Each row below holds a small network's activations on one record, seen along a few directions.
Each row is followed by the record's values for the fields Gason, Bisi, Foluf, Nani.
A field that a record lacks is left out.
The largest differences between rows may come from other fields.
In the rows, zero is written as 500.
Random noise pushes rows far along 8 fixed directions. That doesn't count. These rows show it; they differ only by the noise:
[352 542 397 473 568 549 508 556 431 196 562 525 516 343 666 655 407 301
 492 345 309 615]
[486 332 548 467 643 631 486 428 707 447 551 478 287 350 561 313 384 508
 376 626 539 421]
[649 387 429 273 434 364 688 327 419 674 638 421 320 559 641 384 520 207
 532 559 659 532]
[417 397 454 583 599 627 600 480 501 558 395 582 459 509 430 350 664 512
 573 779 420 495]
[539 504 465 297 367 429 537 410 424 562 611 425 320 630 617 445 459 443
 534 671 512 482]
[243 654 241 660 347 404 637 603 559 321 534 667 414 544 768 503 420 480
 555 549 509 569]
[504 427 525 413 527 519 499 442 571 449 734 555 444 462 617 445 556 415
 332 372 595 568]
[552 459 521 376 403 461 518 441 426 655 632 513 418 655 552 411 640 469
 482 596 589 508]
[440 370 633 568 740 714 365 564 528 457 530 579 579 380 406 453 667 522
 400 473 394 517]
[384 495 528 581 357 564 393 655 438 531 458 595 446 558 655 512 557 530
 442 448 584 449]

[461 516 290 414 610 452 728 351 652 202 545 426 376 310 517 480 235 393
 513 587 388 584] => Gason=u3 Foluf=y1 Nani=m2
[429 540 434 528 369 589 607 459 480 434 358 585 532 524 467 548 570 592
 491 562 455 518] => Gason=u4 Bisi=s2 Foluf=y1 Nani=m3
[421 480 417 699 747 491 608 540 667 476 376 548 565 344 506 452 406 410
 606 520 420 513] => Gason=u4 Bisi=s3 Foluf=y2 Nani=m2
[518 427 556 541 637 577 491 540 233 564 391 505 679 450 429 624 691 230
 603 362 388 566] => Gason=u1 Foluf=y1 Nani=m3
[457 499 379 670 704 409 625 471 560 594 441 493 466 506 408 299 507 476
 739 800 474 485] => Gason=u2 Foluf=y2 Nani=m3
[495 509 331 642 543 342 660 665 433 560 274 500 518 319 653 592 353 167
 693 356 527 505] => Gason=u4 Bisi=s3 Foluf=y2 Nani=m4
[607 404 739 450 571 594 277 560 444 620 428 405 541 434 430 556 470 500
 443 350 538 395] => Gason=u4 Bisi=s3 Foluf=y1 Nani=m3
[530 410 629 542 520 596 414 543 583 666 351 481 446 507 431 405 500 646
 488 651 530 354] => Gason=u4 Bisi=s3 Foluf=y2 Nani=m4
[552 473 522 431 425 527 551 394 463 596 475 485 493 616 375 437 617 586
 532 681 495 493] => Gason=u4 Bisi=s3 Foluf=y1 Nani=m4
[575 408 627 346 535 574 436 484 483 429 698 547 561 419 518 597 616 400
 266 213 503 581] => Gason=u1 Foluf=y1 Nani=m4
[530 605 499 523 584 287 473 512 597 547 738 517 613 539 572 525 424 420
 523 280 571 582] => Gason=u4 Bisi=s1 Foluf=y1 Nani=m2
[480 487 464 661 761 423 494 597 558 541 553 525 523 411 443 394 471 403
 621 579 457 502] => Gason=u1 Foluf=y1 Nani=m4
[498 619 638 671 593 347 238 677 469 701 614 485 660 624 526 493 484 518
 596 308 603 442] => Gason=u4 Bisi=s2 Foluf=y2 Nani=m2
[451 555 457 434 564 522 465 540 373 354 480 451 496 462 427 573 465 465
 595 665 234 540] => Gason=u1 Foluf=y1 Nani=m4
[467 517 607 591 645 536 342 563 453 532 469 443 609 495 468 517 461 477
 583 419 434 451] => Gason=u4 Bisi=s2 Foluf=y2 Nani=m2
[516 518 648 409 531 572 319 477 580 393 577 399 458 459 475 528 347 649
 405 475 450 440] => Gason=u4 Bisi=s3 Foluf=y2 Nani=m3
[582 650 639 388 552 324 235 568 514 641 644 333 486 628 476 524 272 618
 628 598 401 378] => Gason=u4 Bisi=s2 Foluf=y1 Nani=m4
[444 557 347 620 674 364 659 459 640 468 479 473 488 435 541 411 314 390
 690 614 441 526] => Gason=u4 Bisi=s3 Foluf=y2 Nani=m2
[549 379 626 418 334 622 398 463 350 618 369 402 363 566 560 474 529 495
 457 510 639 365] => Gason=u2 Foluf=y2 Nani=m3
[499 463 534 392 734 613 493 352 461 328 500 341 542 379 426 537 370 378
 588 539 231 527] => Gason=u4 Bisi=s2 Foluf=y2 Nani=m2
[438 608 518 480 373 485 432 484 479 532 446 425 444 670 557 504 377 641
 598 659 433 407] => Gason=u4 Bisi=s2 Foluf=y2 Nani=m2
[566 379 601 434 589 606 444 442 399 646 417 404 417 547 409 403 549 476
 595 688 438 409] => Gason=u1 Foluf=y1 Nani=m2
[443 393 434 358 392 783 645 351 400 231 399 552 469 440 485 597 631 483
 346 552 335 567] => Gason=u1 Foluf=y1 Nani=m2
[420 376 529 613 357 718 446 616 514 371 243 507 369 322 539 500 444 579
 314 403 656 383] => Gason=u3 Foluf=y2 Nani=m4
[539 545 425 417 483 418 583 476 460 422 573 511 566 423 554 611 472 340
 489 320 471 596] => Gason=u4 Bisi=s2 Foluf=y1 Nani=m4
[575 441 466 577 670 379 517 681 369 707 285 429 470 427 402 460 461 343
 745 705 411 406] => Gason=u1 Foluf=y1 Nani=m4
[493 585 504 355 501 444 422 486 486 411 605 377 364 546 504 488 344 552
 561 690 362 466] => Gason=u1 Foluf=y2 Nani=m4
[619 433 508 530 716 410 550 528 483 635 520 462 590 426 301 437 591 385
 590 509 513 541] => Gason=u3 Foluf=y1 Nani=m4
[409 441 559 583 483 680 458 532 506 436 360 549 547 434 530 548 537 523
 421 404 485 455] => Gason=u4 Bisi=s2 Foluf=y2 Nani=m4
[507 520 516 264 483 585 501 320 552 238 616 401 445 437 486 590 364 553
 401 526 305 550] => Gason=u4 Bisi=s3 Foluf=y1 Nani=m4
[586 438 578 214 404 596 521 279 604 421 624 413 363 506 538 485 420 589
 316 559 473 472] => Gason=u4 Bisi=s2 Foluf=y2 Nani=m4
[488 351 657 567 693 747 314 625 430 450 451 540 590 373 354 506 717 512
 401 421 418 499] => Gason=u1 Foluf=y2 Nani=m4
[638 470 572 405 733 421 487 395 723 573 682 436 487 431 366 379 418 566
 476 603 452 489] => Gason=u4 Bisi=s1 Foluf=y1 Nani=m4
[576 494 611 463 661 525 438 459 568 623 586 502 587 565 278 400 637 676
 526 697 379 494] => Gason=u4 Bisi=s1 Foluf=y2 Nani=m4
[358 471 452 657 599 607 525 506 714 348 322 482 393 355 559 422 250 570
 530 623 445 409] => Gason=u4 Bisi=s3 Foluf=y2 Nani=m2

Which values does each new row have?
[318 658 379 729 529 398 503 683 617 424 450 601 559 462 645 557 345 513
 603 456 445 494] => Gason=u4 Bisi=s2 Foluf=y2 Nani=m4
[502 538 486 489 578 508 462 553 347 486 511 479 537 579 331 473 622 566
 625 750 309 542] => Gason=u1 Foluf=y2 Nani=m2
[483 536 513 490 298 446 514 565 465 611 689 729 587 720 575 529 825 564
 359 378 637 587] => Gason=u1 Foluf=y1 Nani=m4
[405 520 574 645 341 612 340 632 513 559 440 595 492 642 400 436 641 836
 397 629 606 411] => Gason=u3 Foluf=y1 Nani=m4
[574 479 556 289 438 555 478 430 322 482 412 334 390 527 469 569 439 430
 566 655 348 460] => Gason=u1 Foluf=y2 Nani=m3
[518 463 357 720 642 314 642 621 497 615 362 464 505 327 571 444 378 172
 645 330 707 505] => Gason=u3 Foluf=y2 Nani=m2
[473 469 522 605 611 486 361 690 636 459 531 540 405 380 556 466 398 570
 443 513 504 425] => Gason=u1 Foluf=y1 Nani=m4
[323 567 470 730 344 590 464 644 409 451 261 585 576 550 572 580 539 563
 555 413 522 467] => Gason=u4 Bisi=s3 Foluf=y2 Nani=m2
[470 559 531 395 407 458 411 404 723 363 660 410 315 500 708 477 142 590
 373 437 583 412] => Gason=u4 Bisi=s2 Foluf=y1 Nani=m2
[577 469 598 458 413 468 430 578 482 616 472 519 544 458 623 633 475 395
 383 189 649 468] => Gason=u4 Bisi=s1 Foluf=y1 Nani=m3
[480 403 484 584 610 563 581 502 465 584 370 546 482 496 411 387 662 447
 576 684 488 481] => Gason=u1 Foluf=y2 Nani=m3
[503 476 428 518 365 481 551 503 501 488 496 503 396 505 561 443 497 527
 418 462 689 481] => Gason=u3 Foluf=y2 Nani=m2
[563 524 444 325 147 476 664 324 303 581 429 468 441 711 520 552 621 492
 523 571 597 525] => Gason=u4 Bisi=s3 Foluf=y1 Nani=m3
[673 405 553 324 433 445 469 570 368 703 386 354 310 477 538 503 347 381
 576 641 514 362] => Gason=u1 Foluf=y1 Nani=m4
[539 565 477 458 506 424 529 508 383 435 625 548 706 466 487 675 631 347
 475 195 453 662] => Gason=u4 Bisi=s3 Foluf=y1 Nani=m4
[571 484 567 458 340 433 364 627 449 612 506 491 374 586 603 503 463 548
 441 514 618 405] => Gason=u1 Foluf=y1 Nani=m2
[569 538 496 395 449 448 501 533 421 543 358 406 458 456 527 616 339 440
 587 518 417 438] => Gason=u4 Bisi=s1 Foluf=y1 Nani=m3
